Each row below holds a small network's activations on one input, seen along a few directions.
In each table, some parts of the input vary, and every possible input appears once, in random order.
Descriptions start from the smaller parts, as in this example, which fits no table here: line(6) and (point or (values(2) and ring(5)) or line(11)).
Shared parts are said once, and a part with two or three values counts as separate values.

Other details of the inputs vary at random and push rows far along three fixed directions, the same in every table; ignore that.

Table:
x1: [-32 -35 -22 -42 7 -15 -8 -8 -33 -11 -52]
x2: [-35 -34 -24 -38 10 -6 0 -1 -31 -5 -56]
x3: [12 35 10 76 -18 47 -54 22 54 25 72]
x4: [37 -67 0 30 -5 2 -20 22 -3 5 25]
x5: [36 -30 30 43 -8 -23 16 24 4 14 42]
x6: [-20 54 -28 -1 4 45 -57 -23 25 -10 -10]
x7: [-31 -33 -11 -40 9 -5 -5 -9 -33 -8 -60]
x8: [21 84 28 5 10 -50 84 0 8 -10 20]
x9: [21 -100 -7 11 -8 21 -30 11 -33 17 -2]
x10: [-25 -11 0 -31 13 -29 13 2 -21 -13 -35]
x11: [-20 58 -16 -19 -17 63 -45 -32 65 -1 18]
x12: [10 18 18 -38 -5 -14 62 -20 19 -7 3]
x13: [38 -44 0 41 -9 3 10 16 -6 15 40]
x14: [-31 61 -9 2 6 36 -59 -9 39 -4 -17]
x15: [-24 -10 10 -29 15 -20 16 1 -21 -9 -43]
x16: [17 -100 -19 12 -6 20 -25 19 -31 19 3]
x17: [57 5 44 59 -14 -14 35 18 10 13 64]
x18: [-27 47 -44 -13 6 36 -64 -23 21 -17 -15]
x19: [-13 51 26 -10 10 -47 70 5 -9 -5 -4]
x20: [8 51 14 -18 1 -49 61 -15 -24 -7 6]
Each input here is: values(2) or (values(3) and ring(6)).
A walk changes only the ring(6) part. It starts at x13 and steps to x16. List the rest of the walk in order. -> x2, x19, x3, x8

Table:
x21: [39 -26 33 8 -17 -24 70 3 -6 14 34]
x22: [-14 -16 -14 -20 -9 39 -41 -21 15 -2 -6]
x23: [-23 -6 -5 0 0 17 -35 -2 -7 4 -18]
x24: [-8 -23 -26 -11 -7 40 -37 -7 25 0 5]
x25: [-20 -11 -10 0 10 18 -53 10 13 -7 -26]
x26: [22 -8 21 53 -20 13 -9 10 -7 19 51]
x27: [-12 85 0 5 -7 1 -8 -23 3 -3 15]
x28: [-16 8 -11 -26 18 -28 33 0 -26 -11 -33]
x29: [14 -37 31 47 -19 6 -15 21 -3 22 43]
x30: [7 -104 -5 -18 19 -30 16 22 -43 0 -47]
x31: [51 -12 28 29 -1 -46 51 12 -22 3 33]
x32: [-14 63 -19 0 2 3 -10 -10 5 -7 7]
x33: [-26 62 -7 7 4 5 -7 -2 15 -1 3]
x34: [-31 60 6 1 -2 2 -10 -2 15 -2 -1]
x35: [2 -4 -16 -6 -2 42 -35 -4 31 4 4]
x36: [-18 -19 0 -34 23 -32 18 11 -18 -12 -50]
x37: [34 -43 19 21 5 -36 45 21 -30 6 13]
x38: [-11 -14 -28 -15 -4 44 -34 -7 24 3 -6]
x39: [-22 20 8 -26 14 -40 42 7 -13 -10 -27]
x40: [28 22 24 31 -29 8 23 -5 27 12 66]
x41: [2 17 1 -42 12 -25 45 -18 7 -16 -20]
x42: [-28 -1 -16 1 1 20 -37 1 0 2 -17]
x43: [29 -9 23 59 -9 4 -11 21 12 15 43]
x44: [-16 2 -29 -3 -3 19 -42 -7 -8 -2 -10]
x45: [-1 28 4 -19 22 -34 32 -4 -17 -18 -32]
x46: [-10 -111 -33 -1 1 31 -58 17 -33 6 -32]
x47: [7 17 6 -40 12 -26 41 -20 9 -20 -24]
x48: [8 -2 1 -43 14 -18 36 -13 2 -14 -38]
x49: [32 -20 24 32 -28 28 -2 0 16 23 54]
x50: [-4 84 -9 8 3 -1 -7 -12 14 -8 15]
Changing only one part turns x47 into x41. The same change can be made to x31. Which row results? -> x50
Describe the family of inputs behind these rows. -> line(5) and (values(2) or line(4))
Change only the line(5) part in x35. List by row number the other rows that result. -> x21, x38, x48, x49

Table:
x51: [-33 40 -7 -7 11 11 -30 0 19 -9 -24]
x52: [-3 -15 0 26 -8 27 -41 5 -8 13 8]
x53: [15 -69 8 17 4 -11 -5 28 -13 6 -5]
x54: [-11 42 -3 -17 7 8 -5 -9 31 -11 -12]
x55: [18 -40 23 20 -4 -20 12 14 -19 10 9]
x56: [-29 -2 -17 -38 0 20 -25 -16 10 -9 -28]
x57: [-2 -41 -25 16 -14 51 -39 17 19 25 26]
x58: [-10 -11 -5 -26 -2 4 3 -12 -4 -3 -14]
x59: [22 61 25 22 -13 2 12 -11 29 5 43]
x60: [-1 34 0 -19 22 -43 42 -2 -18 -16 -26]
x61: [-4 -21 -12 -29 0 4 -2 -11 -8 -5 -19]
x62: [12 -86 -8 16 4 1 -12 23 -31 10 -9]
x63: [3 6 10 -37 6 -35 43 -11 -4 -13 -14]
x64: [0 -27 -17 34 -11 31 -61 13 9 8 25]
x65: [-11 30 -24 -22 3 13 -12 -18 12 -12 -10]
x66: [-10 43 -13 -24 5 17 -19 -23 14 -10 -20]
x67: [25 -78 -10 -2 4 4 -8 13 -4 2 -5]
x68: [-37 99 -10 -14 9 -8 23 -2 12 1 -4]
x69: [34 -15 22 7 -9 -24 40 1 -2 4 32]
x70: [-3 22 21 -27 7 -28 59 -7 3 -7 -18]
x71: [13 53 9 40 -3 0 3 5 8 5 37]
x72: [20 -22 10 33 -10 -3 -12 15 -6 9 34]
x73: [-2 -40 -14 24 -5 36 -73 11 2 8 1]
x74: [32 2 25 15 -2 -17 42 6 9 3 25]
x75: [-11 10 0 -23 21 -31 25 3 -15 -14 -40]
x76: [13 -87 -2 16 4 2 -14 25 -27 9 -14]
x77: [-4 4 5 -23 13 -32 29 -6 -37 -7 -37]
x78: [1 35 17 -16 -1 -11 25 -16 10 -4 -2]
x79: [8 5 -6 32 -23 40 -28 -5 20 14 46]
x80: [-27 -38 -37 -32 2 34 -51 -11 8 -8 -33]
x81: [-14 31 -28 -26 11 21 -19 -17 11 -13 -27]
x82: [18 3 33 32 -3 -25 43 17 -11 11 24]
x83: [24 -38 -1 19 -14 9 -6 6 8 8 33]
x84: [10 74 16 23 -11 7 21 -8 35 4 45]
x85: [9 -30 19 14 -6 -23 12 14 -11 6 17]
x86: [3 -1 5 14 -17 27 -30 -2 30 7 33]
x87: [10 2 31 27 -3 -24 36 18 -3 9 19]
x88: [9 56 5 42 -12 5 -8 2 14 5 49]
x89: [-18 -9 -25 -24 8 34 -37 -9 12 -8 -35]
x90: [-18 41 -25 -24 1 19 -13 -24 10 -11 -13]
x91: [7 -18 -14 -39 20 -23 30 -7 -14 -16 -38]
x92: [-21 29 -22 -25 10 21 -25 -14 26 -13 -22]
x93: [19 14 28 30 -9 -38 48 10 -9 6 40]
x94: [-29 31 -20 -12 15 9 -32 -2 10 -12 -26]
x95: [7 5 11 14 -15 25 -15 -7 16 11 22]
x96: [-14 -49 -13 22 -12 39 -70 13 4 12 10]
x97: [-16 15 -23 -22 8 22 -16 -14 9 -8 -23]
x98: [-29 59 -11 -21 7 -5 -9 -15 -3 -14 -21]
x99: [-17 -36 -13 -29 20 -22 10 7 -29 -10 -50]
x100: [32 -24 18 9 -9 -7 27 -3 -14 10 16]
x101: [39 -29 44 14 -6 -39 73 15 0 9 28]
x102: [-21 -36 -5 -31 13 -14 0 -1 -33 -6 -54]
x103: [9 19 4 35 -7 18 -35 3 6 9 24]
x104: [-8 15 6 -9 5 -23 5 1 -5 -8 -5]
x105: [-5 -15 -8 -26 23 -35 20 6 -23 -15 -41]
x106: [-3 54 11 43 -18 10 -7 2 16 10 50]
x107: [-5 -32 12 -28 10 -48 50 4 -44 -5 -31]
x108: [-30 2 -23 -25 6 41 -40 -11 18 -6 -35]
x109: [-8 32 0 -18 10 -39 45 -8 -29 -11 -19]
x110: [8 -68 -4 16 -6 -5 0 15 -33 10 4]
x111: [16 -33 9 4 -13 -8 30 1 -6 8 21]
x112: [17 44 20 39 -23 30 -9 -10 25 17 53]
Describe the family of inputs behind these rows. -> values(2) and (point or (ring(5) and ring(6)))
Changing only the values(2) part turns x110 into x79. The same change can be made to x82. Which row results? -> x108
Changing only the values(2) part turns x96 into x56. The same change can be made to x106. Which row results? -> x111
Change only the ring(6) part in x86. List by row number the other rows that result. -> x56, x58, x61, x63, x69
Change only the values(2) part in x72. List by row number the other rows that result. -> x69
Change only the values(2) part in x100. List by row number the other rows that result. -> x77
